A small network was shown many inputs. Here are its activations along a few directions, one row for each input.
Each table varies a few parts of the input and shows all the possible inputs, shuffled.
Descriptions start from the smaller parts, as in this example, which fits no table here: one of 4 places along a line, together with either a single point or one of 9 places along a line or (one of 2 separate values, together with one of 5 places around a ring).
Shared parts are said once, and a part with two or three values counts as separate values.
(in the rows, 100 means zero)

Other details of the inputs shift rows strongly along two fixed directions, in all tables alike. That doesn't count.

A family of inputs:
r1: [138 120 102 117 100 130 97 84 46 94 73]
r2: [102 101 79 48 93 103 106 121 110 94 123]
r3: [102 124 97 62 124 82 90 138 98 109 110]
r4: [129 128 113 128 112 136 110 100 55 110 63]
r5: [142 129 116 123 106 127 115 80 69 91 55]
r6: [58 58 91 161 97 93 89 65 125 107 119]
r7: [74 94 125 152 87 78 71 76 103 108 107]
r8: [110 114 102 50 105 71 87 121 86 107 112]
r9: [65 68 93 156 73 93 79 65 122 107 107]
r10: [130 105 87 108 87 151 116 62 61 103 67]
r11: [112 97 92 51 95 91 129 116 131 89 110]
r12: [123 115 81 121 106 166 121 78 73 105 62]
r13: [116 109 108 60 106 85 93 141 94 100 123]
r14: [104 84 82 47 116 103 112 118 124 98 107]
r15: [70 80 115 163 112 76 71 79 103 108 116]
r16: [78 88 116 157 87 75 64 79 102 108 105]
r17: [101 104 84 44 91 95 106 114 120 104 106]
r18: [132 114 92 112 90 150 128 61 79 92 58]
r19: [76 95 124 155 91 72 80 72 107 100 106]
r20: [111 92 84 53 92 106 110 130 115 99 124]
r21: [131 112 124 115 119 132 110 84 57 83 59]
r22: [111 102 106 55 129 83 92 130 105 101 106]
r23: [134 126 112 116 102 139 99 88 49 93 81]
r24: [83 87 134 160 90 74 91 78 115 93 110]
r25: [94 130 108 68 117 79 106 151 100 103 102]
r26: [40 79 103 173 86 97 102 88 128 106 109]
r27: [106 95 68 48 91 94 104 118 106 95 117]
r28: [108 103 83 51 98 88 122 115 131 92 102]
r29: [23 61 88 102 89 36 83 131 169 119 160]
r30: [99 86 93 45 111 94 118 118 118 83 102]
Each input here is: one of 2 separate values, together with either one of 6 places along a line or one of 9 places along a line.
Changing only the choice among 2 separate values turns r1 into r27. The same change can be made to r25. Which row results? -> r26
Which other rows does r18 become when the choice among 2 separate values takes its other values? List them by row number. -> r19
Which other rows does r21 become when the place on the line of 6 takes its other values? List them by row number. -> r3, r4, r15, r22, r25

A family of inputs:
r31: [78 89 85 33 109 64 106 143 164 105 142]
r32: [93 108 101 35 91 36 79 148 124 102 153]
r33: [36 53 116 165 92 47 47 91 125 101 161]
r34: [127 94 91 125 85 157 115 62 75 100 68]
r35: [108 110 93 135 99 155 132 66 81 88 69]
r36: [161 147 85 17 110 107 112 134 64 102 86]
r37: [114 105 88 140 97 150 132 72 84 93 65]
r38: [108 98 104 145 103 119 88 70 65 110 91]
r39: [117 102 89 114 84 158 118 59 66 91 68]
r40: [83 111 115 40 100 39 94 161 132 103 136]
r41: [91 93 124 160 113 121 94 92 78 95 88]
r42: [128 95 95 119 87 162 112 60 78 103 69]
r43: [160 132 109 14 129 104 133 130 86 79 67]
r44: [146 119 64 5 100 130 131 126 81 94 79]
r45: [80 87 74 38 104 56 111 150 157 101 134]
r46: [39 77 112 159 82 44 47 84 132 106 145]
r47: [95 111 123 156 96 105 99 84 81 106 78]
r48: [109 105 102 140 103 116 82 72 72 107 86]
r49: [98 90 103 24 108 31 83 126 134 87 139]
r50: [118 101 97 146 99 153 128 70 91 98 68]
r51: [144 152 98 20 124 116 118 149 79 97 67]
r52: [17 58 125 179 101 39 64 92 138 117 143]
r53: [61 57 90 137 72 80 83 79 130 106 121]
r54: [91 105 116 154 113 112 93 84 85 108 76]
Changing only one part turns r43 into r49. The same change can be made to r45. Which row results? -> r53
Describe the family of inputs behind these rows. -> one of 2 separate values, together with either a single point or one of 5 places along a line or one of 6 places along a line
Which other rows does r46 become when the place on the line of 6 takes its other values? List them by row number. -> r32, r33, r36, r38, r48

A family of inputs:
r55: [116 93 82 130 113 147 126 74 75 95 98]
r56: [104 101 125 167 77 78 88 55 111 100 97]
r57: [61 85 75 78 65 49 72 114 144 120 147]
r58: [103 105 73 55 97 124 133 121 87 110 107]
r59: [111 109 97 61 129 106 125 134 99 85 61]
r60: [72 75 85 172 118 110 101 80 120 106 87]
r61: [47 80 78 78 61 54 85 125 136 108 147]
r62: [129 130 124 59 115 114 127 123 119 97 83]
r63: [114 92 90 111 82 139 88 57 60 119 71]
r64: [72 83 103 78 82 34 66 111 141 86 145]
r65: [96 179 109 75 143 80 74 140 49 111 95]
r66: [125 90 119 110 101 127 84 53 53 86 67]
r67: [101 116 87 54 96 139 117 127 112 117 97]
r68: [64 81 118 88 105 33 112 120 147 98 149]
r69: [81 83 129 108 109 36 42 177 98 130 164]
r70: [77 81 118 160 71 99 88 68 90 71 99]
r71: [144 113 117 44 113 85 101 94 83 101 82]
r72: [138 129 108 59 91 90 126 118 93 84 87]
r73: [146 117 65 58 101 111 98 102 98 98 104]
r74: [85 79 87 166 78 110 89 64 100 88 113]
r75: [76 81 102 162 103 131 91 73 126 104 113]
r76: [111 94 112 125 106 138 126 77 65 76 83]
r77: [93 64 95 152 99 107 64 40 89 106 105]
r78: [91 102 81 130 101 140 123 97 90 120 56]
r79: [124 123 108 68 130 90 137 131 113 102 58]
r80: [116 115 114 52 115 130 114 125 106 81 87]
Describe the family of inputs behind these rows. -> either one of 2 separate values or (one of 4 places along a line, together with one of 6 places along a line)
Which other rows does r80 become when the place on the line of 6 takes its other values? List them by row number. -> r59, r64, r66, r70, r76
List by row number the other inputs of the same sort as r69. -> r65
Which other rows does r73 become when the place on the line of 6 takes its other values? List them by row number. -> r55, r60, r74, r75, r77
